Each row below is a small network's average activation on inputs in which a field has the value named, seen along a few directions.
Values that are neighbours, or in one group, have similar rows; names and order tell nothing.
Strong random noise was added to every row along 4 fixed directions; ignore it. To show where, here is one row again and again, with new noise each time:
[-111 -242  -42  243  157   -3  -36 -468 -114 -436    4    1  -28   -4
  -61   47]
[-337  -90  152  247    0  -49  143 -158   68 -195  259  291  118  -70
 -207  -38]
[-222  -97  205  299   57  -13   38 -302  -42 -264  167   14   66 -110
 -233 -245]
[ -78 -198 -275  160  231   32  121 -351 -137 -242 -135  346  -22  117
  -45  283]
[-336  205  311  341   94    8  362   28  -12  228  234  432  249 -137
 -530 -458]
[ -49  186  415  203 -197  176   85   81 -116  321  -33 -111  -12 -192
 -476 -913]


Bupe, 15 values:
c2: [  38  -73 -211 -192  260  -27  -23   55  124 -206 -192   56  -13  175
   52  182]
c7: [  73 -214 -208    0 -288  138 -354 -186 -174 -428  -47 -397 -157   33
  247  259]
c10: [ -86  114  267   15 -301 -210  -82  273  567 -344  557 -238  215 -150
   -3 -139]
c5: [-313  101  229   44  -40  -34 -208  174   -5  -41   12 -243 -159 -176
  -53 -344]
c12: [ 155 -131  -46  246  400   53  193 -474  -29  134   45    3  141   57
   31  220]
c8: [ 228  273 -269   -1  142  369  201  115 -282  411 -390  344 -237  156
 -197 -234]
c4: [  40   47 -260 -252 -517 -195  -15  363  141  188  197  322  113  339
  140  461]
c15: [-290 -179   72 -372 -450 -389 -145  277  428 -148  480    5  -23  -77
  508  913]
c9: [ 274  146  268 -264  -47  101  -87  340 -183  691 -269 -282  -90 -172
  162 -428]
c14: [-319  277  451  399  118 -215   12   63 -138  -25  392 -274  156 -396
 -368 -432]
c11: [ 376  149  140 -213 -348   69 -146   92  -76  380   92 -296  -75  -67
   87 -228]
c3: [  -7 -262 -153  -37  226   74 -321 -279   58 -507 -177 -167 -226  128
  190   20]
c13: [ 339   44   25 -388 -151   48 -127  282  235  142 -131 -148  -19   37
  275   36]
c1: [-160  118 -512 -197 -111 -265  286  440  100   71   14  451  207   40
  189  691]
c6: [  94 -128 -269 -141  668   24  412 -105   68  157 -265  562  207  368
  197  757]
A value of Bupe combines one of 5 hidden first parts with one of 3 second parts; all combinations occur once.
Q: c6 and c12 share the first part; c6 and c3 share the second. Which value has the first part of c3 and the second part of c12?
A: c8
Q: c1 and c10 share the first part; c1 and c15 share the second. Which value has the first part of c15 and the second part of c10?
A: c13

Sol, 15 values:
u12: [  24  164 -330 -522 -154  -27  113  583  246  224 -140   62  -31   57
  400  482]
u10: [-387 -261  477  503 -357  -71 -194 -347  -99 -694  437 -290  -70 -265
 -169 -365]
u14: [-152 -143  242   96 -515 -240 -301 -144   22 -276  324 -351   80 -335
  -43 -198]
u11: [ 691 -149 -336 -223  475  171   65 -315 -300  -54 -517  -74 -226  428
  221  432]
u8: [-127  123  -87  130  695 -266  134 -424  -11 -498   68   37  369 -123
  -27  209]
u5: [ 476  273  -33 -454 -696   61  -93  641  -62  710 -282 -346 -173   -8
  266 -167]
u4: [-134  117  179  280 -269   12  -92   13 -178  271   61 -269   18 -200
 -244 -563]
u15: [-258   22  333  482  766 -254  234 -710  106 -435  685  294  555 -113
 -235  104]
u6: [-742 -106  239   67 -261 -571  -84   65  638 -757  866  212  414 -213
   79  368]
u2: [ -23  195  229   63 -371 -126  311  126  172  121  416 -185  149    8
 -228  -24]
u7: [ 402  -45    3 -287  214  -10  -43   96   12  295 -287   22  118   95
  245  281]
u1: [ 251 -140  -99  167  194  555  -66 -330 -163   95 -451    2 -412   55
 -142 -373]
u13: [-501  316  345  226  441  -62  205  170  -35  309  231  234  196 -207
 -532 -604]
u3: [-432 -207 -108  129  228   11  188  -41  179  -10  200  732  104  261
  143  671]
u9: [  -5 -244  116 -118 -630  319 -548  404   55 -160 -173 -539 -589    0
   45 -648]
A value of Sol combines one of 5 hidden first parts with one of 3 second parts; all combinations occur once.
Q: u6 and u14 share the first part; u6 and u9 share the second. Which value has the first part of u9 and the second part of u14?
A: u10
Q: u8 and u11 share the first part; u8 and u12 share the second. Which value has the first part of u12 and the second part of u11?
A: u7
